These are the activations of a small network on made-up records, seen along a few directions, one row for each record.
Here are examples, each followed by its value of one field, D.
The largest differences between rows may come from other fields.
In the rows, 500 means zero.
Strong random noise was added to every row along 11 fixed directions; ignore it. To show where, here is one row again and again, with new noise each time:
[446 500 276 452 427 485 511 526 529 456 274 519 353 496 474 584 482 459
 685 728 444 336 432 598 417 457]
[485 566 522 632 589 174 227 641 478 476 550 537 253 471 540 319 446 623
 542 619 591 575 615 420 343 315]
[390 707 439 487 476 307 546 619 553 434 390 522 347 634 566 590 595 560
 682 441 540 543 353 602 391 572]
[360 373 539 393 353 569 751 248 673 550 326 625 303 410 398 574 805 256
 392 357 370 660 353 561 773 658]
[624 390 410 654 488 510 266 574 230 474 669 456 341 471 499 331 280 496
 330 365 601 583 765 422 307 226]
[394 491 445 526 480 359 324 602 509 644 399 631 472 624 546 573 541 457
 475 422 607 566 577 450 535 414]
[465 679 433 395 731 567 644 755 600 364 442 455 461 163 744 610 401 656
 678 634 338 606 187 357 394 424]
[633 699 524 656 584 659 610 718 372 308 828 514 544 373 548 479 497 423
 491 218 530 592 484 341 396 578]
[483 474 472 464 569 587 546 542 542 482 452 457 661 365 570 573 400 591
 559 696 439 410 417 443 477 482]
[490 550 517 563 541 380 443 453 569 537 475 646 390 465 584 521 568 317
 580 387 504 490 533 469 726 406]
[360 495 416 338 418 506 511 565 481 553 219 399 549 645 514 690 454 686
 557 571 507 525 302 725 329 542]
[504 421 506 573 447 619 418 562 421 595 561 586 685 544 447 559 507 405
 367 382 594 508 609 426 534 518]
[516 514 589 563 612 387 179 615 429 578 514 537 578 596 405 480 533 467
 508 591 558 427 589 537 549 510]

[448 492 408 541 374 472 511 549 603 625 406 661 504 459 638 537 387 526
 517 437 615 563 548 440 461 301]  d5
[565 605 598 613 502 334 501 394 535 402 506 559 364 378 547 427 423 555
 650 515 563 456 442 614 517 389]  d5
[530 278 565 400 522 659 449 390 479 593 446 391 563 369 495 443 379 531
 341 561 387 571 518 523 594 384]  d7
[396 441 338 390 436 683 621 595 632 546 353 579 537 453 384 603 660 378
 513 674 378 455 428 436 515 679]  d8
[506 568 396 518 554 516 662 490 492 404 664 429 548 633 585 522 566 382
 544 411 420 382 607 333 549 611]  d9
[606 534 563 439 498 694 369 512 308 572 466 469 668 695 401 687 556 227
 558 291 479 361 464 757 681 572]  d2
[559 446 405 514 704 496 295 576 482 526 520 561 332 337 541 423 466 318
 503 569 377 483 629 331 662 313]  d8
[476 506 481 498 559 567 531 605 516 450 486 630 460 370 340 554 669 407
 458 613 464 519 399 388 514 646]  d10
[572 601 447 537 480 795 541 796 246 447 710 538 627 585 406 653 621 283
 371 145 553 611 490 383 381 660]  d3
[465 530 505 495 607 513 491 666 535 476 587 504 460 393 500 453 583 513
 431 527 439 636 482 337 444 571]  d8
[400 354 334 382 417 535 426 502 404 620 284 521 350 560 509 631 475 442
 421 431 507 597 492 518 457 341]  d6
[463 294 616 409 514 515 496 275 533 576 506 384 498 573 384 405 648 371
 363 567 333 476 606 510 708 613]  d7
[651 584 202 526 530 808 404 826 248 422 584 421 721 655 445 601 291 483
 526 440 549 336 586 531 277 543]  d4
[451 474 532 578 391 478 405 572 479 630 507 652 672 650 391 568 591 471
 391 435 671 502 590 469 485 589]  d10
[414 516 503 537 525 386 632 460 571 511 581 544 603 575 613 546 542 584
 421 396 579 552 540 312 540 564]  d10
[500 590 561 385 687 543 566 559 513 441 612 346 395 515 560 459 642 378
 512 358 271 619 444 452 602 618]  d11
[455 380 579 499 257 459 692 182 518 453 437 403 483 612 364 466 580 535
 490 584 496 383 494 690 466 639]  d9
[631 548 732 393 780 601 425 407 497 440 467 369 710 345 427 558 469 526
 625 710 330 324 262 750 730 631]  d5
[643 472 331 523 572 606 478 520 314 350 675 340 427 551 433 404 428 431
 473 547 418 357 660 459 379 516]  d9
[564 416 722 432 515 512 258 340 429 647 364 485 514 519 411 493 462 503
 396 367 550 610 422 829 697 429]  d6
[322 223 331 327 494 582 595 473 592 568 305 478 346 322 491 519 542 529
 301 733 323 656 461 293 464 454]  d4
[423 465 595 535 335 441 623 343 663 544 453 551 568 497 482 440 498 676
 406 473 633 617 454 592 489 583]  d1
[563 539 619 499 614 641 488 624 457 478 662 356 795 478 540 496 431 547
 530 568 438 424 498 446 460 581]  d11
[445 317 539 356 632 443 397 364 456 583 449 340 445 550 519 474 500 527
 380 591 361 533 555 459 603 426]  d2
[468 472 696 517 419 544 488 501 438 520 504 494 729 549 348 578 570 599
 464 585 593 459 408 574 415 650]  d2
[558 394 463 482 406 521 609 313 383 411 458 403 263 360 568 456 334 546
 474 444 471 557 467 573 401 264]  d3
[444 564 453 535 562 310 512 556 640 414 509 517 451 469 483 404 557 647
 588 827 508 423 498 344 409 574]  d3
[527 519 389 449 624 483 430 564 427 425 502 358 428 504 534 450 389 617
 517 604 450 493 494 477 387 450]  d6
[493 576 722 417 567 500 488 532 411 523 532 319 672 623 561 549 445 749
 412 277 533 686 351 703 426 600]  d4
[513 584 590 506 593 457 445 564 513 476 537 436 560 505 537 487 511 481
 642 588 432 408 476 504 534 524]  d11
[482 492 503 586 284 648 503 614 434 509 499 682 510 503 197 545 672 413
 374 410 666 601 449 590 343 716]  d1
[361 589 212 420 150 631 560 775 435 574 183 670 311 698 419 766 646 315
 615 287 591 598 355 678 269 532]  d7
[432 478 499 478 518 485 640 336 744 543 438 587 618 446 543 515 555 510
 493 562 492 472 461 454 735 614]  d1

Here are new rows. What is D for each?
[564 581 540 674 374 307 510 395 516 444 496 596 415 427 616 446 336 573
 671 519 652 385 534 571 436 267]  d10
[408 589 486 415 554 527 460 801 493 403 464 402 451 511 292 493 686 590
 584 817 384 508 341 493 212 771]  d11
[480 446 598 469 279 626 514 495 525 616 383 497 635 514 451 533 464 535
 527 507 546 507 443 697 413 490]  d11
[500 516 687 486 713 395 288 576 548 556 606 522 479 521 361 391 747 353
 443 610 383 522 570 404 689 646]  d9
[507 505 528 474 573 513 515 473 525 545 589 395 740 650 608 524 471 509
 541 491 457 367 597 442 593 554]  d7
[538 459 470 569 371 660 525 590 309 415 579 544 494 471 289 545 583 412
 398 484 569 503 488 461 310 596]  d3
[656 489 469 435 614 706 522 494 344 320 544 349 440 332 369 484 458 449
 565 679 323 360 395 584 437 540]  d3
[462 532 559 557 360 411 689 287 577 518 547 469 610 693 649 507 451 546
 536 252 593 466 572 583 581 524]  d8
[627 731 598 477 614 711 635 696 408 357 692 343 655 433 655 558 419 517
 621 282 411 543 338 544 413 554]  d7
[439 547 435 487 482 418 570 515 398 427 600 372 411 749 465 498 604 498
 470 376 507 528 555 463 363 642]  d6
[375 462 449 424 508 406 558 481 627 546 432 473 367 531 567 460 572 514
 476 516 409 602 521 426 524 506]  d8
